Each row below holds a small network's activations on one input, seen along a few directions.
In each table, some parts of the input vary, and every possible input appears once, in random order.
Descriptions start from the smaller parts, as in this example, which fits no table here: one of 8 places around a ring, together with either a single point or one of 9 places along a line or (one of 2 separate values, together with one of 6 places along a line).
Shared parts are said once, and a part with two or three values counts as separate values.

A family of inputs:
R1: [  4  11 -22 -30  41  11 -52  -8  32 -30  -4  49  30  15]
R2: [-15  12 -37 -16  37   2 -45 -19  36 -20   4  27 -21   8]
R3: [-42 -22  11 -10  -4  41  49 -15   9  -4   6  -8  -7  42]
R4: [ -8  10 -33 -22  35   7 -48 -10  44 -28   0  37  10  15]
R5: [-17  38 -37  -8  23  11 -37 -16  25  -4  53  20 -42 -24]
R6: [ 86  -2  61  49  -2 -90   0  60 -52 -14 -15 -70  26 -75]
R7: [ 57 -29  66  37  44 -40  73  42 -51 -48  46 -94  43 -21]
R8: [ -3  14 -13  13 -57 -11  -8  -7  -1  49 -35   9 -32 -17]
R9: [ -9  22 -51  -9  29   2 -31 -20  36  -8  25  24 -32  -3]
R10: [ 86   6  23  26  82 -74 -25  52 -15 -75  47 -55  20 -57]
R11: [  3  -3  14  -8 -39  -3 -30   8 -19  32 -73  34  28  -5]
R12: [-32 -32  11 -11   1  40  45 -13 -11  -9  -5   4  20  53]
R13: [-29 -20 -10  -2 -12  41  64 -22   0  16  25 -12 -17  34]
R14: [ -9   5  -2   0 -56 -14 -17   0   7  36 -52  11 -16  -3]
R15: [ -7  21 -10  12 -61  -8 -11  -6 -10  68  -7   3 -36 -33]
R16: [-39   2   6   3 -15  49  55 -23 -10  19  54 -17 -26  15]
R17: [-22 -27  21 -19   6  49  39 -10 -18  -9  -9  12  43  53]
R18: [ -2  -6   4  -3 -52 -13 -20   5  -2  29 -62  25   7   0]
Q: Changing only one part turns R11 into R1. The same change can be made to R14. Which row results?
A: R2
Q: Describe the family of inputs behind these rows.
A: one of 3 separate values, together with either a single point or one of 5 places along a line
Q: Which other rows does R12 become when the choice among 3 separate values takes its other values? List them by row number.
A: R4, R18
Q: List by row number the other rows that have the choice among 3 separate values in common with R16.
A: R3, R7, R12, R13, R17
Q: Which other rows does R13 become when the choice among 3 separate values takes its other values? List them by row number.
A: R8, R9

A family of inputs:
R19: [ 11 -39  41  29  27 -16  90  11 -42 -19  71 -96  -1  19]
R20: [ 79  -3  29  33 -42 -74 -12  45 -26  11 -69 -26  20 -51]
R21: [-19  46 -65 -46  34  27 -83 -32  25   1  29  79 -17  16]
R22: [-69 -17  25  -9 -80  69  40 -21 -15  75  -9  27   6  38]
R23: [-63 -31 -25 -41  45  78  29 -37  43 -36  15  34   8  83]
R24: [ 48  31   9  30  17 -93 -81  38   6 -21 -26 -24 -20 -91]
R25: [-26  46 -56  -9 -33  -7 -93 -21  56  21 -59  65 -60 -36]
R26: [ -14    8  -26  -12  -75    5  -31  -22   -9   63 -108   59  -16   15]
R27: [ 26 -15  78  37 -23   2  75  28 -72  17   1 -54  42 -33]
R28: [ 31 -43  30   4  78  -2  47  31  26 -88  54 -49  45  15]
R29: [-75 -17 -28 -19 -19  63  83 -57   1  27  33 -14 -28  77]
R30: [ 70  33 -13   3  72 -53 -64  36   7 -51  68  -2  21 -52]
Q: Describe the family of inputs behind these rows.
A: one of 2 separate values, together with one of 6 places around a ring
Q: Changing only the choice among 2 separate values turns R21 into R30. The same change can be made to R23. Which row results?
A: R28

A family of inputs:
R31: [ 13 -63  47  20 -20  -4  84   8 -14  -5 -38 -61  16  55]
R32: [-13 -41  14  34 -15 -14 101  -6  -8  23  20 -80 -33  22]
R33: [  5  -1  27 -11  74  25  20  17   5 -59  73 -12  47 -10]
R34: [ 50  -4  24  15  27 -73 -48  36  -8 -66 -68 -21  33 -44]
R35: [-50 -31 -62 -29  30  30  14 -31  73 -32   8  26 -14  71]
R36: [-20  29 -23  20 -65 -46 -53  -5  26  61 -46   5 -67 -48]
R37: [-12  14  30  17  36  21  35   2 -32 -26  99 -38 -16 -22]
R38: [-53 -11  34  -3 -53  65  12   1 -14  45 -31  41  33  26]
R39: [ 14  22 -19 -39   7  21 -51 -11 -17  14 -45  78  48  21]
R40: [ 68   8  -7 -22  65 -22 -25  22 -11 -30  65   2  40 -14]
R41: [ 15  14  -1 -14 -61  21 -14   3 -18  67 -44  69  31   6]
R42: [ 67 -16  29 -19  43 -22 -19  26 -55 -18  -6   8  65  -4]
R43: [ 36  28  16  46 -41 -75  -7  25 -12   3 -15 -67 -31 -78]
R44: [ 50  24  15  22 -24 -17  26   9 -58  48  43 -38  10 -43]
R45: [-59 -14 -35  -4 -62  34  70 -44  29  43 -15  -9 -53  35]
R46: [-55  33 -17  -7   5  74  -1 -41  14  14  59  31 -39  -8]
R47: [   7   34  -44  -25   22  -37 -107   -1   71  -27  -31   34  -30  -17]
R48: [ 66 -16  41  16 -23 -14  18  35 -56  34 -11  -6  56 -20]
R49: [-17   0  54  28 -15  15  65  13 -45  28  58 -49   7 -29]
R50: [ -3 -20  78  28 -18  25  48  28 -55   1   1 -33  63   5]
R51: [-68  23  10   4 -53  59  16 -34 -16  61  23  11 -14   2]
R52: [-51 -50 -10 -10 -68  32  51 -13  14  23 -66  11  -4  76]
R53: [  4 -72  24   4  55 -13  57   9  -4 -46 -33 -36  31  61]
R54: [ 54  39 -15  17  32  -7   5   4 -38  -1  80 -22 -11 -43]
R55: [-52 -13  18 -38  13  59 -26  -7 -13  -6 -27  54  42  41]
R56: [ -8 -30 -12  24  36  -7  69 -18   4 -32  61 -71 -55  29]
R57: [ 41  37 -14  39  18 -67 -23  31  14 -39  24 -45 -56 -81]
R58: [ 45 -23  42  46 -39 -80 -18  51 -13  -6 -64 -33  15 -51]
R59: [   4    9    4   11  -68  -32  -61   10   27   33 -105   31  -14  -28]
R60: [ -4 -30  62  -3  54  17  24  29 -42 -41   5  -5  71   7]
R61: [ 12 -43 -13  -5  75  -3  53  -2  43 -64  35 -45   7  42]
R62: [-14  43 -51  10 -12 -36 -83 -11  38  10  -8  12 -90 -39]
R63: [  -3    0  -13  -19   -2  -44 -101    9   23  -13  -98   43   -5   -6]
R64: [-44  24 -14 -33  37  69 -32 -31  36 -23  38  45  25  26]
R65: [  2  40 -21 -18 -64  11 -11 -24 -21  85  13  39 -24 -16]
R66: [ 46   6  -6   9  49 -88 -60  44  32 -69  11 -26  -1 -42]
R67: [-43 -41 -27 -35   7  38  27 -24  33 -26 -69  33  12  75]
R68: [  6  52 -51 -21  -6  22 -35 -31  -2  38  50  52 -45 -13]
R69: [-55   5 -66  -3  -8  49  38 -63  41 -11  21  -4 -68  41]
R70: [ 18  35 -47 -50  28  14 -61 -15  27   6  31  74  15  15]
Q: Changing only one part turns R62 into R57. The same change can be made to R51. Which row results?
A: R49
Q: Describe the family of inputs behind these rows.
A: one of 2 separate values, together with one of 4 places along a line, together with one of 5 places around a ring
Q: Start at R47 and move only the place on the line of 4, one step at a time. The first step leads to R70. Which rows follow, in order?
A: R64, R35
Q: Which other rows does R66 become when the place on the ring of 5 takes its other values? List them by row number.
A: R34, R43, R57, R58
Q: Which other rows does R63 become when the choice among 2 separate values takes its other values? List them by row number.
A: R34

A family of inputs:
R71: [ 72 -65 109  21   4 -43  59  57 -65 -23 -15 -77  87 -11]
R72: [ 47  20  -5 -11  89 -49 -32  27 -15 -69  76  -9  17 -36]
R73: [-35  14 -21   6 -97  15  -7 -24  15  78 -85  40 -34   5]
R74: [ 70 -41  60  15  93 -18  54  55 -32 -75  40 -52  91  12]
R75: [-58 -19 -21 -30  12  85  71 -40  24  -1  35   9  -5  83]
R76: [  28  -39   71   49   -8  -32   79   19  -64  -18    9 -105   13  -25]
R77: [ 81  43 -28  40  34 -87 -73  18 -10 -16 -25 -10 -28 -71]
R78: [-73 -32 -11 -57  20 111  33 -31   6  -9  13  64  45  95]
R79: [  0  -8  10   7  51  31  73  -5 -23  -4  91 -43  -7  12]
R80: [-77 -33  16   9 -57  69  81 -31  -2  37 -26 -11 -14  49]
R81: [-73 -45  39 -33 -62  68  63 -31  -9  58 -62  24  13 103]
R82: [ 37  56 -46  20   2 -46 -81  -1  13  15   1   5 -55 -53]
R83: [-26  20 -71 -13  42  21 -11 -30  47 -16  66  28 -38  21]
R84: [ 12  21 -31  -2  76  -7 -17 -19  17 -13  77   5 -25 -20]
R85: [ -57    8    7  -36  -94   25  -47  -14    9   76 -111   86   14   27]
R86: [ 100   11   14    9   43  -97 -104   66   -4  -51  -46    5   37  -70]
R87: [-38  17 -18  24 -99 -11 -12   3  13  45 -36  -9 -52 -36]
R88: [ 28 -10  31  27  71  -6  86  25 -27 -72  71 -75  17  -4]
R89: [  3  57 -55   1 -30 -15 -93  -8  39  23   9  56 -43 -35]
R90: [ 63  17  31  40 -46 -87  -2  38 -51  29 -43 -46  -7 -68]
R91: [-60  -3 -53 -66  45  73 -57 -46  45 -19  -1 112  28  63]
R92: [ 74 -15  56  47 -21 -94  -6  64 -17 -28 -92 -56  30 -75]
R93: [ 78  -8  18  -8 112 -59 -31  44  10 -97  28 -12  62 -27]
R94: [-26 -27  26  19 -68  31  84 -21 -22  56  30 -40 -18  38]
R95: [-69   4 -58 -44  35  48 -31 -44  71 -40  24  43 -32  38]
R96: [  3  25  10  42 -68 -39 -20   9 -16  40 -27 -41 -35 -64]
R97: [-39  -8 -10 -25   7  64  59 -17   8 -11  93 -12   7  38]
R98: [ -39   30  -51  -49  -29   34 -119  -26   46   20  -73  114   -3   23]
R99: [-30  35 -74 -30 -28   5 -85 -39  53  37 -55  66 -49  -3]
R100: [  5 -25  54  29 -30  10  86   0 -57  48  34 -59 -14  -8]
Q: Describe the family of inputs behind these rows.
A: one of 5 places around a ring, together with one of 6 places along a line
Q: Changing only the place on the line of 6 turns R73 into R90. The same change can be made to R75. Which row results?
A: R88
Q: Which other rows does R71 become when the place on the line of 6 takes its other values? List them by row number.
A: R76, R80, R81, R94, R100
Q: Which other rows does R89 become when the place on the line of 6 takes its other values? List them by row number.
A: R77, R82, R86, R98, R99

A family of inputs:
R101: [ 37 -12  11  16 -31 -55 -29  26 -14   9 -73  -4   0  -8]
R102: [ 34  31  33  19 -37 -31 -25  17 -46  40   2  -6   8 -54]
R103: [ 35   5  50   4 -34 -30 -43  39 -27  19 -42  18  40 -34]
R104: [  3 -29  48   3  23  18  49  22 -54 -29   3 -19  68   8]
R105: [-84  19 -85 -63 -13  80 -34 -68  71  36   2 101 -37  73]
R106: [-10   5 -34  -3  40 -28 -31   8  31 -63  12 -11 -27  -9]
R107: [-92 -22 -28 -34 -51 113  63 -58  23  50  -7  50 -20  95]
R108: [  6 -43  29  12  10  -6  63  17 -15 -43 -18 -36  42  29]
R109: [-69   8 -45 -24 -99  60 -22 -50  31  98 -59  85 -44  41]
R110: [ 18  31 -38  10  58 -10 -26  -9  32 -18  56  -7 -42 -29]
R111: [  3 -11  18  28  26  10  71  -7 -19   2  43 -64 -18  -8]
R112: [ -1 -40  15  16  -1 -14  72   4  -3 -38  11 -66  -3  23]
R113: [  6  -4 -16  -7  56 -16 -49  18  20 -63 -13  20   7   4]
R114: [ 39   3 -17 -15  63 -10 -42  14   5 -33  22  39  31   0]
R115: [ 20  35 -11 -11  50  -5 -35   1  -7 -20  65  10  16 -30]
R116: [ 28  25  11  23 -36 -42 -17   7   4  45  -6 -36 -30 -55]
R117: [ 21   6   6  20 -45 -52 -24  10  11   4 -55 -30 -28 -36]
R118: [  6  -9  53   4  19  18  59  10 -44   3  57 -42  38 -10]
Q: Changing only one part turns R107 into R105. The same change can be made to R104. Which row results?
A: R114
Q: Describe the family of inputs behind these rows.
A: one of 3 separate values, together with either a single point or one of 5 places around a ring
Q: Which other rows does R116 become when the choice among 3 separate values takes its other values? List them by row number.
A: R110, R111
Q: List by row number the other rows that have the choice among 3 separate values in common with R101.
A: R102, R103, R109, R116, R117
